A small network was shown many inputs. Here are its activations along a few directions, one row for each input.
In each table, some parts of the input vary, and every possible input appears once, in random order.
Descriptions start from the smaller parts, as in this example, which fits no table here: ring(8) and (point or (values(2) and line(4)) or ring(11)).
Shared parts are said once, and a part with two or three values counts as separate values.
(in the rows, 128 means zero)

Other details of the inputs shift rows strongly along two fixed directions, in all tables alike. That doesn't count.

Table:
x1: [108  96 153 142  61 120 114 133 130 146 143 145 160  83]
x2: [110 191 106  99 216 134  81 119 132 168  93 142  80 144]
x3: [146  81  99 131 127 143 185 134 124 115 135 125 144  96]
x4: [122 130 130 103 104 120 142 123 162 110 144 125 128 132]
x5: [166 130  99 143  87 159 147 194  65 109 150  95  95  71]
x6: [115 196 129 109 165 116  81  93 145 166  78 131  47 154]
x7: [117 215 121 121 188 134  91 126 143 149  90 143  74 179]
x8: [175 120  98 163 113 151 211 155  86  97 144  99 114 110]
x9: [ 86 116 159 150  80 123 108 143 167 130 158 175 208 114]
x10: [136  87 142 146 107 137 183 133 118  99 127 103 128 111]
x11: [140 118 125 114 103 126 119 136 138 108 147 127 139 136]
x12: [190 112 107 166 139 162 181 169  21 101 128  64  77  92]
x13: [136 122 126 112 105 125 119 131 130 107 151 128 141 133]
x14: [156 113 117 158 110 140 160 142  98 103 151 129 158 128]
x15: [114 184 101  97 208 131  97 120 150 156  75 149  68 147]
x16: [109 200 137 103 175 111  73 105 127 183  96 124  58 153]
x17: [115 218 120 119 188 126 103 122 149 144  87 146  69 173]
x18: [100 223 119 121 195 123  85 130 126 162 109 130  82 175]
x19: [131 112 139 127 104 115 117 106 133 141 121 134 126 131]
x20: [ 97 190 101  99 216 129  80 127 127 175  98 134  81 150]
x21: [175  86 120 162 116 155 173 160  64  95 123  87 106 108]
x22: [125 121 143 126 112 110 113 102 121 147 136 129 133 121]
x23: [ 74  88 184 142  81 122 100 138 162 127 138 157 192 103]
x24: [117  79 160 142 105 125 133 121 130 105 136 132 172 128]
x25: [173  92 122 157 116 150 191 158  77  96 117  83 105 101]
x26: [154  80  99 137 131 145 154 139  99 116 139 132 155 103]
x27: [ 74  78 180 111  66  84 123  66 218 138 146 170 203 134]
x28: [104 191 143 118 189 131  86 114 146 141  70 123  55 162]
x29: [132 129 130 105 106 119 129 130 159 112 138 127 137 133]
x30: [132 126 125 106  97 123 142 125 149 107 139 119 138 128]
x31: [187 129  95 164 122 152 196 163  79 102 132  98 111 113]
x32: [162 103 112 132  91 133 146 141 118  92 156 111 137 113]
x33: [108 189 101  91 203 137 108 114 154 161  70 138  71 146]
x34: [ 67  74 199 126 103  95  91  99 192 128 156 162 231 146]
x35: [160  98  87 156 117 168 159 188  64 128 136 116 122  55]
x36: [116 181 102 100 208 139  85 123 144 162  78 146  72 154]
x37: [102 114 152 136 135 119 116 129 117 129 134 114 143 135]
x38: [129  97 111 126 145 139 128 128 126 136 137 142 156 121]
x39: [136 131 125 153 121 130 138 125 140 111 138 140 154 140]
x40: [145 107 112 127  98 125 139 152  94 109 175  99 147 115]
x41: [103 190 144 111 189 125  95 118 145 140  67 128  52 162]
x42: [ 74  98 173  95  83  95  75  94 215 124 173 175 223 159]
x43: [125  87 145 127  73 109 152  96 147 129 132 129 159 113]
x44: [135 108 138 126  96 112 142 107 140 138 121 126 129 119]
x45: [110 195 133 104 168 120  77  99 130 178  89 129  52 159]
x46: [182  96 107 151  94 139 170 135  54 119 135  95 101  96]
x47: [108 189 108  99 219 133  79 127 132 175  97 138  81 148]
x48: [ 98 200 130 104 172 108  73 105 122 184  97 120  57 155]
x49: [208 125  77 138 111 153 187 176  51  85 139  75  66  96]
x50: [128 111 139 151 110 122 137 125 130 115 166 144 194 131]
x51: [104 107 156 142 108 109 118 119 161 127 172 159 219 146]
x52: [ 74  74 153 112 119 102  90  83 227 133 142 196 234 139]
x53: [178 123  96 162 110 152 203 153  81  97 136  97 123 111]
x54: [ 83  75 178 116  69  79 105  71 208 135 143 179 208 136]
x55: [204 130  81 141 119 156 172 175  32  97 157  67  79  92]
x56: [116 107 151 132 116 129 151 119 140 111 111 116 138 128]
x57: [112 107 157 136 128 130 119 123 129 123 127 126 142 140]
x58: [ 80  99 171 134  95 104 102  97 200 126 168 185 241 163]
x59: [183  87  79 143 135 156 192 159  84 112 125 105 121  87]
x60: [134 125 130 114 113 120 114 140 126 120 165 118 147 129]
Description of these inputs: values(5) and (point or line(11)).
Changing only the values(5) part turns x49 into x15. The same change can be made to x29. Which row results?
> x59
Changing only the values(5) part turns x48 into x37. The same change can be made to x43. Which row results?
> x56
List by row number the other rows that have the values(5) part in common with x7.
> x8, x9, x14, x17, x18, x31, x39, x50, x51, x53, x58

Table:
x61: [ 84 162 141 104 173 122  76 110 169 156 113 158 138 160]
x62: [ 84 160 138  98 166 117  80 102 172 153 112 158 130 160]
x63: [179 145  86 137 155 155 158 156  65 126 110  86  52 104]
x64: [131  49 131 154  83 132 154 146 127 110 172 146 224  96]
x65: [140  47 152 154  55 118 172 115 140  91 159 129 197 116]
x66: [ 85 160 142 100 152 115  82 104 184 159 104 160 122 150]
x67: [ 77 166 141 115 171 123  75 121 170 160 112 170 138 150]
x68: [ 87 157 140  97 161 110  78 102 179 153 108 158 124 151]
x69: [ 87 172 139  95 152 112  84 110 185 143 116 156 125 161]
x70: [178 159  97 136 141 152 170 160  71 112 107  79  49 114]
x71: [171 153  78 144 158 160 154 168  58 130 110  96  64 102]
x72: [185 154  90 138 145 152 164 152  66 119 111  87  50 119]
x73: [129  57 168 148  18 109 140 128 117 113 175 119 185  89]
x74: [138  57 134 159  84 129 153 143 125  98 183 146 224 110]
x75: [ 88 170 139 107 170 118  81 107 172 156 117 159 139 161]
x76: [ 83 160 137  98 155 113  80 106 180 158 105 163 125 150]
x77: [138  48 149 151  64 115 176 112 135  97 161 129 201 108]
x78: [ 86 181 177 102 104  95  59  99 164 153 121 136 100 161]
x79: [134  60 132 151  79 130 156 150 132  95 182 139 225 107]
x80: [130  54 170 145  26 107 139 123 112 109 179 112 186 100]
x81: [ 80 162 143 112 178 120  74 116 166 155 116 163 140 161]
x82: [ 83 154 161 108 149 109  89  90 184 147  91 148 110 158]
x83: [174 155 103 144 136 153 174 154  72 109 102  77  42 120]
x84: [140  56 132 154  82 128 153 142 127  99 180 142 225 111]
x85: [ 79 171 179 102 111  95  57  98 164 159 115 136 100 147]
x86: [ 91 173 140 107 165 121  75 111 174 149 117 162 138 165]
x87: [142  48 145 146  65 114 173 117 137 101 164 128 204 107]
x88: [183 155  81 136 151 152 159 158  62 119 117  91  57 117]
x89: [ 91 171 138 100 157 115  80 103 177 146 116 162 130 164]
x90: [ 81 164 143 114 177 120  72 118 170 154 114 165 138 152]
x91: [139  42 147 144  67 117 166 121 137 100 158 130 202  97]
x92: [ 86 169 139 110 173 115  79 113 171 157 117 160 141 163]
x93: [175 163  81 136 152 160 161 167  64 115 121  90  61 113]
x94: [173 143 101 140 151 152 169 146  60 120  99  80  47 115]
x95: [139  52 129 146  77 122 164 123 130 103 178 139 215 105]
x96: [135  60 130 148  71 125 158 140 136  92 180 137 219 105]
x97: [ 88 156 149  98 155 110  84  96 183 153 102 155 117 153]
x98: [138  53 128 152  79 121 160 128 128 104 177 137 219 106]
x99: [173 140 103 144 147 153 170 145  62 120  96  77  44 119]
x100: [ 80 185 178  99 101  97  62 106 170 149 123 133 100 157]
x101: [ 85 163 141 106 172 121  73 111 173 155 112 161 136 151]
x102: [ 85 171 159 102 143 110  95  99 187 137 101 148 114 163]
x103: [ 92 163 146 100 153 106  92  92 182 154 107 153 119 163]
x104: [138  41 135 142  73 122 161 124 134 104 170 132 207 105]
x105: [ 80 157 159 109 143 112  92  93 185 153  88 153 111 156]
x106: [172 148  83 144 173 162 152 172  50 129 117  91  72 115]
x107: [175 148  95 139 144 154 167 156  66 128  97  86  49 103]
x108: [ 87 161 158 110 147 106  98  86 183 148  96 146 112 167]
x109: [178 143  91 135 153 153 164 151  61 126 107  84  51 115]
x110: [134  55 133 160  90 126 159 138 123 105 182 143 224 106]
x111: [181 160  79 144 157 157 154 164  58 119 118  92  66 117]
x112: [141  51 151 150  58 117 171 116 137  90 162 132 201 111]
x113: [174 150  80 143 164 157 152 164  57 125 113  91  64 104]
x114: [ 91 164 142 100 156 108  88  96 183 155 112 153 123 161]
x115: [ 84 157 160 104 152 108  89  91 182 147  94 151 114 153]
x116: [136  45 131 145  79 126 157 128 130 102 172 140 213  95]
x117: [176 146  89 138 146 156 164 156  65 130 103  91  49 103]
x118: [184 155  96 139 143 149 167 152  66 116 105  83  50 118]
x119: [133  48 129 146  72 129 159 132 131 107 170 145 214  93]
x120: [139  55 135 141  62 123 165 133 144  93 176 132 206 105]
x121: [176 144  81 133 160 154 159 157  57 126 113  87  58 113]
x122: [173 149  83 146 173 162 150 173  54 128 116  93  70 106]
x123: [171 165  85 150 165 164 155 181  58 116 126  95  70 114]
x124: [179 158  91 135 142 154 168 160  71 115 113  84  49 115]
x125: [173 165 119 142 106 135 143 150  44 132 124  65  34 109]
x126: [ 95 167 143 100 150 111  82 100 184 147 112 156 123 165]
x127: [134  45 130 148  82 125 155 132 125 103 173 136 219 105]
x128: [172 147  99 143 143 155 170 151  64 124  95  87  46 104]
x129: [ 82 166 139 107 166 125  76 115 173 161 109 165 137 150]
x130: [ 87 156 155  98 154 108  89  95 180 151  98 148 120 162]
x131: [141  49 129 143  74 117 165 123 133 104 175 136 210 106]
x132: [ 85 178 141 103 163 123  78 119 179 145 120 159 137 161]
Changing only one part turns x61 into x86. The same change can be made to x127. Which row results?
> x111
Changing only one part turns x106 into x122. The same change can be made to x81. Which row results?
> x90
What is each input in this table made of?
> line(6) and (point or line(11))
Change only the line(11) part in x87. List by row number the other rows that result.
> x75, x77, x92, x95, x98, x103, x108, x110, x114, x131
List by row number the other rows that have the line(6) part in common with x79.
> x69, x70, x83, x93, x96, x100, x102, x120, x123, x124, x132
Change only the line(6) part in x78. List by row number the other rows that result.
> x73, x80, x85, x100, x125
Change only the line(11) part in x119. List by row number the other rows that result.
> x64, x66, x67, x71, x76, x105, x107, x117, x128, x129

Table:
x133: [172 149  98 128 149 138 141 137  99 110 128 109  93 136]
x134: [155 140 101 130 142 151 135 152 104 116 110 121  85 105]
x135: [ 87  63 178 141  90 109 117 121 159 110 173 149 232 123]
x136: [ 98 164 134 124 154 120 128  99 167 147  96 150 115 151]
x137: [ 96 163 130 103 143 136  87 134 161 141 109 152 116 139]
x138: [ 92 170 134 104 149 128  86 139 161 142 119 146 120 128]
x139: [163 124 112 164 119 138 161 135  99 121 128 128 125 114]
x140: [ 94  85 161 151  74 106 133 114 169 123 177 168 234 120]
x141: [ 93 143 154 112 169 124 111 105 158 136  92 133 115 155]
x142: [154 130 112 159 111 145 159 148  94 128 134 123 129 120]
x143: [154 101 129 153 135 142 145 140  88 106 125 110 122 117]
x144: [132  80 120 132  97 124 130 126 113 136 154 134 166 113]
x145: [105 177 132 101 156 113  91 123 159 136 139 136 128 161]
x146: [147 142 104 127 146 134 127 144  78 150 134 105  97 105]
x147: [148 103 108 128 122 146 169 150 121 111 117 114 115  98]
x148: [110 169 126 101 149 121  92 118 158 134 129 142 123 172]
x149: [123 136 128 139 152 138 116 147 105 130 115 113 101 145]
x150: [155  93 107 127 128 133 163 124 102 137 124 107 119 103]
x151: [153 121 165 133  37 109 150 116  97 112 128  75  68 110]
x152: [112 146 129 107 157 114  83  97 147 161 110 151 115 139]
x153: [144  88 124 122 108 121 166 120 148 101 149 122 169 133]
What is each input in this table made of?
> point or (line(4) and values(5))
